Here are a small network's activations along a few directions, averaged over the inputs that share one value of a field.
Related values have similar rows: they may be neighbours, one step apart, or belong to one group.
In the rows, zero is written as 500.
Random noise pushes rows far along 2 fixed directions. That doesn't count. These rows show it; they differ only by the noise:
[522 563 642 504 341 582 303 689 389 569 453 688 659]
[370 379 677 333 123 670 111 408 347 397 462 502 772]
[440 406 653 332 194 653 253 305 444 380 383 433 582]
[725 664 576 534 558 524 689 492 635 559 257 554 170]


Values of LOFUB:
lege: [633 791 421 754 565 293 795  67 689 563 450 358  71]
zubez: [364 159 462 421 520 543 346 235 534 212 592 113 581]
gusu: [344 326 515 535 665 632 535 266 681 314 768 142 540]
sotes: [459 551 603 394 477 620 391 400 456 498 483 594 574]
geki: [278 602 420 523 384 405 450 397 584 534 539 616 550]
lako: [253 244 551 447 520 562 320 346 299 399 774 230 962]
kega: [522 413 380 467 720 475 539 599 521 510 573 429 208]
beg: [279 235 374 487 506 521 389 589 395 380 554 279 536]
fulaf: [418 318 458 272 196 475 254 638 332 545 544 467 791]
raru: [487 678 431 393 517 435 620 272 533 364 484 509 480]
pubi: [779 473 447 383 516 432 912 377 482 523 296 468 238]
gumid: [619 480 491 505 418 514 550 562 679 508 280 717 413]
LOFUB is arranged as a line.
Question: Going along LOFUB from gusu by way of its neighbour lako, in what order are sotes, kega, beg, pubi met?
Answer: beg, kega, pubi, sotes
Question: List every value one step from geki, in the order listed.
Answer: lege, raru

Values of MATOK:
pemop: [556 522 557 427 464 465 513 391 444 555 389 509 460]
pata: [465 431 531 420 429 493 312 729 417 520 535 537 611]
riku: [479 546 365 542 623 396 659 401 633 467 552 321 262]
setok: [549 409 477 450 442 458 452 576 440 530 458 549 531]
nufir: [512 667 502 659 630 453 560 563 591 552 411 669 425]
dabik: [531 515 576 471 396 523 546 216 604 374 458 464 467]
dazef: [459 626 519 406 360 535 459 446 530 534 494 555 523]
patuf: [448 497 413 646 590 422 561 510 471 567 650 459 504]
mipap: [577 509 491 589 672 537 617 629 581 534 482 525 486]
vaki: [648 605 421 697 822 497 867 539 607 540 443 484 252]
kabeg: [447 425 594 503 464 578 214 844 330 548 645 585 802]
fut: [511 475 512 405 375 536 469 517 397 494 477 582 551]
MATOK is arranged as a line.
Question: List every value one step from dabik, in the order listed.
Answer: nufir, dazef
Question: List every value one step from pata, in the order listed.
Answer: setok, kabeg
